A small network was shown many inputs. Here are its activations along a few directions, one row for each input.
In each table, some parts of the input vary, and every possible input appears once, in random order.
A made-up example of a description, with smaller parts first: line(4) and (point or line(9) or (values(3) and ring(8))).
Shared parts are said once, and a part with two or three values counts as separate values.
In the rows, zero is written as 128.

Other details of the inputs shift rows strongly along three fixed directions, in all tables alike. That doesn't count.

Rows:
R1: [137 134 137 126  88 130 139 143 133  94 168 150]
R2: [168 114  99 137 157  93 155 123  93 172 103 109]
R3: [104 118 163 163  85 141 130 154 174 166 107 101]
R4: [ 61 101 172 147  96 135 129 120 152 166 101 117]
R5: [152 118 112 154 119 103 152 115 104 163  90 102]
R6: [149  87 123 152 127 139 173 127 117 107 185 199]
R7: [144 118 131 159 128 158 150 113 135 101 148 151]
R8: [103 115 137 173 130 106 156 140 131 185 103 103]
R9: [143  96 116 121 136 185 118 128 137 102 174 183]
R10: [ 97 143 155 171 118 153 143 132 158 140 153 126]
R11: [ 86 162 130 137 152 137  76 128 152 125  77  65]
R12: [102 125 164 153 109 135 135 173 168 159 127 121]
R13: [ 76 153 139 139 133 157  95 140 155 124 137 115]
R14: [127 132 126 151 116 135 155 119 129 102 170 151]
R15: [151 140 129 130 105 104 114 128 122  92 108  91]
R16: [ 75 167 172 120 132 153 115 116 157 127 129 120]
R17: [ 74 120 134 148 102 143 111 145 146 131 149 137]
R18: [154 104 128 158 121 163 161 113 127  86 174 185]
R19: [ 94 169 162 142 120 102  73 125 186 119 116 151]
R20: [152 190 101 131 150 102 121  90  92  44 131  93]
R21: [141 110 124  87 128 123 147 118 117 198 127 122]
R22: [127 110 125  98 108 104 149 116  98 186 119 134]
R23: [215 119 107 101 118 106 138 140 101 187  96 105]
R24: [ 93 145 125 134 161 133  96 147 133 131 104 104]
R25: [102 138 129 103 151 113 127 112 114 100 107 119]
R26: [ 71 106 139 155 131 147 111 160 155 166 127 130]
R27: [151 116 107  78 122 109 147 106  91 155 131 135]
R28: [137  99 144 104 125 175 143 101 129  98 168 189]
R29: [114 147  97 110 136 130  99 123 114  80 142 125]
R30: [105 106 111 126 141 143 119 145 124 103 154 167]
R31: [175 136 134 112 111 153 139 144 140 111 181 165]
R32: [138  85 131 104 139 112 150 133 106 230 100 126]
R33: [ 90 123 160 181 135 139 151 146 158 165 128 127]
R34: [149 169 109 144 151 104 115  85 101  38 110  84]
R35: [136  99  89 111 124 116 126 141 111 190 125 123]
R36: [191 100  84  57 132  89 154 106  67 191 122 124]
R37: [135 135 126 147 127 147 154 120 137 111 171 148]
R38: [131  86 112 125 118 168 121 127 128  88 169 188]
R39: [119  84 165 156  83 122 150 169 141 155 158 162]
R40: [ 61 130 166 138 124 107 126 126 123 144 102 117]
R41: [154 173 116 106 167  74  74 112 141  81  92 155]
R42: [166 126  84  94 146 134 120 134 111 167 134 141]
R43: [170 177 121 105 159 115 111 139 121  79 116  97]
R44: [151 146 121 123 113 113 121 130 129  95 104  92]
R45: [140 135 139 156 157 151 151 129 134 109 157 162]
R46: [ 87  71 138 157 111 142 129 160 131 165 150 177]
R47: [152 170 124 107 127 131 118 134 137  73 149 109]
R48: [140  90 117 124 129 179 117 127 133  95 172 184]
R49: [143 137 135 120 103 144 136 145 147 102 173 141]
R50: [ 69 137 166 138 124 138 116 119 158 163  76  85]
R51: [132  93 140 106 118 166 147 102 124  92 166 190]
R52: [144 156 108 143 162  92 129 104  94  68 118 104]
R53: [205 119  93 126 144 108 152 116  98 190  93 106]
R54: [104 110 146 113 132 133 139 116 116 100 152 167]
R55: [ 79 178 147 109 139 140 104  98 140  85 123  89]
R56: [124 162 123  95 148 113 101  76  99  44  97  98]
R57: [148 119 117 141 120 143 163 119 121 106 182 171]
R58: [ 94 142 150 183 126 132 130 128 164 163  79  66]
R59: [180 123 102  96 104 105 149 143 106 152 141 121]
R60: [118 127 152 105 152 156 140 119 133 116 150 170]
R61: [202  97  55  79 144 106 130 129  78 197 127 121]
R62: [ 96 139 154 153 112 108 127 165 148 137 108  98]
R63: [ 92 158 152 141  89 123 123 148 158 104 137 101]
R64: [127 155 122  89 172 119 116  98 107  81 110 110]
R65: [117 125 101 126 132 122  94 120 113 104 101 104]
R66: [ 79 117 147 152 140 154 110 162 158 174 125 136]
R67: [ 82 101 130 153 115 128 112 148 146 193  80  94]
R68: [124 136 150 161 123 156 152 128 148 147 160 148]
R69: [ 80 170 162 119 146 136  98 104 147 125  70  69]
R70: [160  96 132 125 103 134 154 155 122 100 185 191]
R71: [141 100  85 115 146  98 120 140  84 168 101 124]
R72: [211 109  99 103 116 104 139 139 105 185  97  97]
R73: [162 167 112 110 151 107 114 135 116  70 118  95]
R74: [140 109 131 139  85  96 140 151 124 191  83  95]
R75: [157 184 118 104 158  84  60  92 152  52  86 130]
Description of these inputs: values(3) and (point or (values(4) and line(6))).
Question: Changing only the values(3) part turns R15 into R39. The same change can be made to R7. Which row results?
Answer: R2
Question: Which other rows does R2 become when the values(4) part takes its other values? List them by row number.
Answer: R26, R64, R73
Question: A walk changes only the line(6) part. It starts at R53 and steps to R58. List the rest of the walk in order.
Answer: R7, R18, R5, R34

Rows:
R76: [174 158 106 144 138  92 138 125 111 140  94  67]
R77: [119 131 101 119 168 112 121 107  93 159  84  84]
R78: [168 113  78  94 175 138 128  91  73  69 154 163]
R79: [128  34 127 141 117 156 173 139 112 225 161 200]
R80: [116 191 111 101 156 117  64 128 140  45 105  95]
R81: [220 100  78 129 123  82 163 137  82 176 115 117]
R82: [129 124 100 115 166 119 127 103  93 158  90  99]
R83: [197 115  80  75 140 101 112 140  98 172 115 133]
R84: [ 64  85 147 165 125 143 135 135 136 191 112 137]
R85: [127 125 136 112 121 175 103 142 159  53 196 209]
R86: [117 152 172  75 103 163 113 107 155  36 188 189]
R87: [126  97 147 190  87 121 163 165 149 192 132 132]
R88: [ 48 166 185 215 102 129 126 157 191 121 105  73]
R89: [116 101 154  87 118 170 163  83 110  66 198 207]
R90: [129 166 108 101 143  97  82 141 132 151  70  66]
R91: [161 185 112 142 151 115 123 112 124  40 126  86]
R92: [125  89 145 123 102 154 127 165 162 198 153 176]
R93: [ 40 172 216 176  71 121 143 128 183 113 105  72]
Question: What do these inputs look like to the network?
Answer: values(3) and (point or line(5))
Question: Changing only the values(3) part turns R91 into R90. The same change can be made to R93. Which row results?
Answer: R86
Question: List by row number the other rows that have the values(3) part in common with R89.
Answer: R77, R78, R79, R82, R84
Question: Which other rows does R82 become when the values(3) part takes its other values? List them by row number.
Answer: R76, R92
